Each row below is a small network's average activation on inputs in which a field has the value named, seen along a few directions.
Values that are neighbours, or in one group, have similar rows; names and order tell nothing.
Strong random noise was added to every row along 2 fixed directions; ignore it. To show where, here is one row again and again, with new noise each time:
[-110  -99 -142 -108  310    2 -163  131  -35  127  -35  -48 -258 -232
 -230  115 -130   99]
[-132  -91 -139 -114  278  -22 -129  144  -23  108  -79  -98 -281 -198
 -256  109 -136   43]
[-172  -81 -139 -124  230  -62  -67  173   -6   74 -152 -187 -320 -142
 -300  106 -142  -49]
[-139   49   -9 -142   26  -96 -223  -88  102  149 -185  -57 -361  -93
 -317 -119 -318 -125]


Values of LODU:
pov: [-105 -220  -47    8   91  355 -148  200  441  299  251   -2  -13 -156
  219  -27  -91  639]
zoz: [ 291  -75  242   88 -354 -263  285 -212 -530 -403 -177 -109  232  409
  -18   84  -98 -392]
gaguv: [-334 -113  -39  -21 -102   13  -53  185  233  -81 -318 -181 -182  -19
 -263 -106 -287 -387]
dep: [-201   47  263 -199 -254 -127 -178 -758  210   95 -709   23  166   90
 -399 -300   83 -627]
bupa: [-122 -114  -79 -124  389  326  -98  502  282  365  220   42   -4 -180
  359  -39  701  261]
narib: [ 163   42  -42  321  -24  370 -153  412  129  265  734  204  274 -130
  579  281 -343  707]
futo: [ 252 -207   29 -159  141  202 -130  -70 -572 -224   30  315  296 -213
  249  508 -301  214]
lilu: [ 288  492  158  165 -268   63 -199 -294  228  325  339  178  151  139
  274 -848  273  212]
dor: [ -12   70  330 -163  -99   73 -475 -769   25  259 -333  460   32 -260
 -135   22 -514  -65]
kudar: [  73 -163  -17  372  517   52  396  189 -326 -147  492  181  179   -8
  177   98  697  209]
nafub: [ -64  -35 -176   83  -68 -274  233  341 -263 -155   94 -334  -12  122
  -80  295 -322  199]
fadu: [ 240  -20   46  -95   13 -147  193 -425  -76 -325 -268  478  277  -67
   12  -22  491 -443]
sodu: [-291   46 -232 -236  328   84   96   56   76   16  -47 -192   88 -176
 -129  179  641  -21]
tasum: [ 520  170 -188  246  107  242   12  143 -127  163  936  515  342    4
  735  -10   74  975]
puvag: [ 209   57   28  317 -554 -361  356  146  -59 -660  -30 -454 -177  500
  -20  -44  -23 -449]
Each value of LODU is a pair of two hidden parts, and every pair occurs once (5 first parts, 3 second parts).
Q: kudar and lilu share the first part; kudar and sodu share the second. Which value has the first part of sodu and the second part of lilu?
A: bupa
Q: narib and futo share the first part; narib and pov share the second. Which value has the first part of pov and the second part of futo?
A: dor

Values of RESA:
kibin: [ -77 -146   49 -109  138  176   30  102  203  157 -150 -113   51 -117
  -29  -76  409  105]
fis: [-251  -98   57 -105 -188  -99 -116  142  108  -47 -391 -326 -218   70
 -271  268 -335 -250]
lutut: [-264   35  130 -185 -138  -75 -422 -588  301  183 -222  192 -164  -19
 -125 -322  -41 -177]
pep: [ 124 -159 -193  114  298   60 -161  145 -178 -138  329  278  -55 -177
  -59  206 -338  307]
fesog: [  64  257    4  128 -357 -361  482   59 -123 -371 -458 -547 -200  363
 -315 -189  161 -858]
tibu: [-167  199 -168    6 -384 -269  339  289  -54 -286 -199 -446 -198  256
  -45 -178 -346 -404]
zufo: [ 296 -165  -80  158   20  201  302  317 -322   43  -14 -110  318    7
  229  230  137  196]
kuri: [-254 -233 -426   44  736   84  111  315 -267 -119  264 -158   84 -305
  -49  348  570  185]
pofe: [ 255   91  -17  201 -105   26 -198 -165 -299   58  206  340  147   27
  228 -179 -185   27]
der: [ -57 -262  -62  -98  190  282   61  320  -33  211  -13 -215   41 -131
  114  265 -139  339]
tama: [-103 -312  -40 -210  143  -89  414  341 -257 -272 -272 -349    2   47
 -249  684   99 -115]
duri: [  95   40   30  131  168  -94 -283 -530 -120 -153  107  415  222 -113
   26 -103   17   26]
nek: [ -40 -126  -13   48  200  216  -97  236  147  421  258  121  -75 -138
  -17  163  140  500]
nosok: [ 232  -53  379  -20  -40  106 -199 -496  151  294   25  513  269  -58
  111  -58  153  228]
muton: [-148  -35  -79  -21  -33 -179  242   19 -304 -390 -257 -259   40  176
 -154  215 -257 -359]
figi: [ 115  177   33   29 -397  -13  153  310  159  -21 -166 -286  -52  101
  149  -79 -233 -119]
pevu: [-169   96  -40   72 -202 -171  510  196  104 -107 -253 -491 -193  330
  -33  -98  392 -192]
noz: [  49  200 -188  184  166  -66  102  129   28 -188  153   40  -17  -54
  116 -212  307 -143]
nipa: [ -71 -125   16  -53  409  136 -377 -141  232  253  257  335 -134 -313
  -98   60 -148  342]
pel: [ -60  214  -93   60 -107 -175   70   64  199 -188  244 -114 -264  207
   81 -253 -111 -207]
duka: [-150  125 -166  -45 -292  -45  325  449  210  -57   -5 -251 -125  246
   -4  -11  146   25]
pak: [ 264  -90  -18   74  125  179  219  118 -161   38  171   57  233   65
  227   52  400  151]
vulav: [ 140  -47  322  -64  335   79 -266 -380  -35  123   81  525   84 -186
  -18   99   73   80]
mik: [ 134  -72  308 -181 -248   98 -130 -168  -50  224  -62  138  285  -77
  109   87 -175  171]
doril: [-207  258  -18 -164 -223 -112 -502 -404  211   22  107   35 -170  -59
  -88 -458 -350 -117]
The values of RESA form a network in which each value has 4 neighbours.
Q: List every value one step from fis, in the order listed.
A: pep, der, tama, nipa
Q: List every value one step from pel, in the order listed.
A: tibu, noz, duka, doril
Q: List every value one step from kibin, in the order listed.
A: lutut, nek, nosok, pevu
Q: List every value one step from duri, in the order listed.
A: fesog, kuri, muton, vulav
Each value of RESA is a pair of two hidden parts, and every pair occurs once (5 first parts, 5 second parts).
Q: nipa and vulav share the first part; nipa and nek share the second. Which value has the first part of nek and the second part of vulav?
A: nosok
Q: zufo and duka share the first part; zufo and pofe share the second. Which value has the first part of pofe and the second part of duka?
A: pel
Q: lutut and fis share the first part; lutut and kuri share the second. Which value has the first part of kuri and the second part of fis?
A: pep
Q: der and kibin share the first part; der and figi share the second. Which value has the first part of figi and the second part of kibin?
A: pevu

Values of MEFU:
dad: [-422  172  -57 -105  -76    5 -271   10  615  180  -46 -117 -362 -123
   67 -271 -107  103]
doni: [ -39  354 -183  283 -150 -237   -2  -73 -286 -427  418   17  -49  291
  -24 -217  -52  -69]
viti: [ 320  136   19  294  -13 -221 -174 -308   48   15  538  506   44   79
   74 -468  274  119]
rim: [  -8   75  517  -25 -237  139  403   65  486  207 -531 -231 -331  338
 -329   62 -325  -19]
pifep: [-476   61  -41   -2  281  -93  273   81  314  -13 -153 -302 -304  100
 -309 -189  534 -177]
nunok: [ -55 -527 -111 -224  876  406  -31  454  162  275  155   43  152 -556
  -69  512   95  590]
geno: [  89 -170  -12   46 -184 -218  275  178 -372 -401 -561 -291   74  159
 -161  473 -314 -554]
kop: [ 276  127  159   14 -245  304 -443 -181 -131  288   22  298  247 -114
  109  152 -759  154]
zeg: [ 221 -145 -150  181 -232  104  577  846   66  126 -272 -517  -74  331
   33  199  221  -36]
zis: [-164  -70  150 -137   75 -130 -109 -163 -105 -260 -610 -286   85   95
 -487 -128  167 -621]
lan: [-475   -3  234 -189 -241 -343 -188  -42  422 -100 -582 -323 -443  227
 -431   50 -770 -437]
sovu: [ 256  -30  276   47 -331  178  236  -79  -92  248   86 -133  175  294
  167 -179  435  153]
bov: [ -14  382  -86  -15 -451 -183  230  -43  245  107 -223 -329 -144  380
   -7 -659  282 -510]
fid: [ 117  -39  448 -181 -246   93    5 -352  344  247 -486  202  -17   71
  -28  -76  126 -116]
pil: [ 288   11  122   93 -211  -39 -166 -189 -305 -149  510  548  412 -167
  480  106 -135  364]
vavop: [ 351  -62 -108  151 -240   67  320  530 -206  -52   53  -99  -59  130
  277   34 -391   -4]
negi: [  22  154 -399  148   76  189  303  294  256  248  288 -110  138  -13
  255 -406  -52  195]
gan: [-122 -103  357 -147 -469 -311  434 -303 -153 -287 -818 -567  -96  584
 -334  135   71 -946]
dom: [  30  158  -66  -94  147  -90 -830 -930  -78  212  374  612  250 -360
   73 -563  209  112]
geba: [-286  107  435 -277 -354 -158 -213 -730  582  281 -652 -163 -320   47
 -347 -144    2 -444]
tikik: [  49   80  130  -67 -276 -319  609 -218 -228 -229  -50   50  236  258
  214   87  295 -366]
zil: [ -46 -156 -235 -122  233  -40 -303 -275 -350 -171  -86  179   38 -329
 -151  206 -285 -158]
gakir: [-246  337  -14  -93 -444 -230 -356  -26  454 -154  -59 -112 -586  160
 -476 -191 -543 -181]
pidi: [-435  206  -49 -104  -38 -298 -152  -97 -282 -451  -39 -267 -279   57
 -134 -202 -261 -533]
rumuv: [-324   71 -518   98  -85  -82  653  895 -182 -388  128 -709 -302  195
   -7  194    9 -107]
The values of MEFU form a network in which each value has 4 neighbours.
Q: List every value one step from nunok, in the order listed.
A: dad, rim, lan, geba
Q: List every value one step from pidi, in the order listed.
A: doni, dom, zil, gakir
Q: List every value one step from sovu, in the order listed.
A: zeg, bov, fid, tikik
Each value of MEFU is a pair of two hidden parts, and every pair occurs once (5 first parts, 5 second parts).
Q: negi and bov share the first part; negi and dad share the second. Which value has the first part of dad and the second part of bov?
A: pifep
Q: rumuv and doni share the first part; rumuv and gakir share the second. Which value has the first part of gakir and the second part of doni?
A: pidi
Q: zil and lan share the first part; zil and geno share the second. Which value has the first part of geno and the second part of lan?
A: kop

Values of BOSUD:
zit: [ 295   34   40   82  -23  -99   44 -166 -110 -100  218  177  189  -13
  147 -248  172 -175]
pob: [ 274  124  112  113   54  -45 -200 -191  -91 -209  240  406  227  -71
  102   31  -14  110]
tubov: [ 158  192  203   45 -200  -32 -346 -388   51  272  332  357  146  -37
  185 -326 -259   80]
zilek: [-125 -427 -200  -68  309  172  -27  410 -173 -102    0   79   65 -171
  133  413  287  185]
zomig: [-208  -36  -23  -88  -45 -199  216  -50 -215  -60 -333 -156  -65  145
 -228  204   44 -313]
zek: [ 190  238   18  152 -300   81   -1   88  110    1   95  -94 -131  141
   60 -233 -184  173]
rem: [-160  -92   37 -204   21   91 -276    7  277   47   -6 -103  -60 -233
  -22   49 -295  168]
mabak: [-143  303 -136   10 -213 -140  327  232  156   12 -131 -219 -145  205
  -45   23  -34  -49]
kilu: [-131 -216 -106  -86  362  142  -26  106   17  109 -132  -31    7 -184
  -66  154   58  -67]
pud: [ 120  105  279   13  -28  -37 -502 -783    1   41  -33  329 -162  -78
 -317 -398 -299 -102]
muput: [-184   -8   42  -46  -59  139   71  148  286  150 -208 -142 -131  111
  -16   14  127  104]
dem: [  53  -83 -109   79   -8  -19  377  200 -219   13   97 -227  105  107
  157   50  196   20]
Each value of BOSUD is a pair of two hidden parts, and every pair occurs once (3 first parts, 4 second parts).
Q: zek and mabak share the first part; zek and dem share the second. Which value has the first part of dem and the second part of mabak?
A: tubov
Q: kilu and zilek share the first part; kilu and pud share the second. Which value has the first part of pud and the second part of zilek?
A: zomig
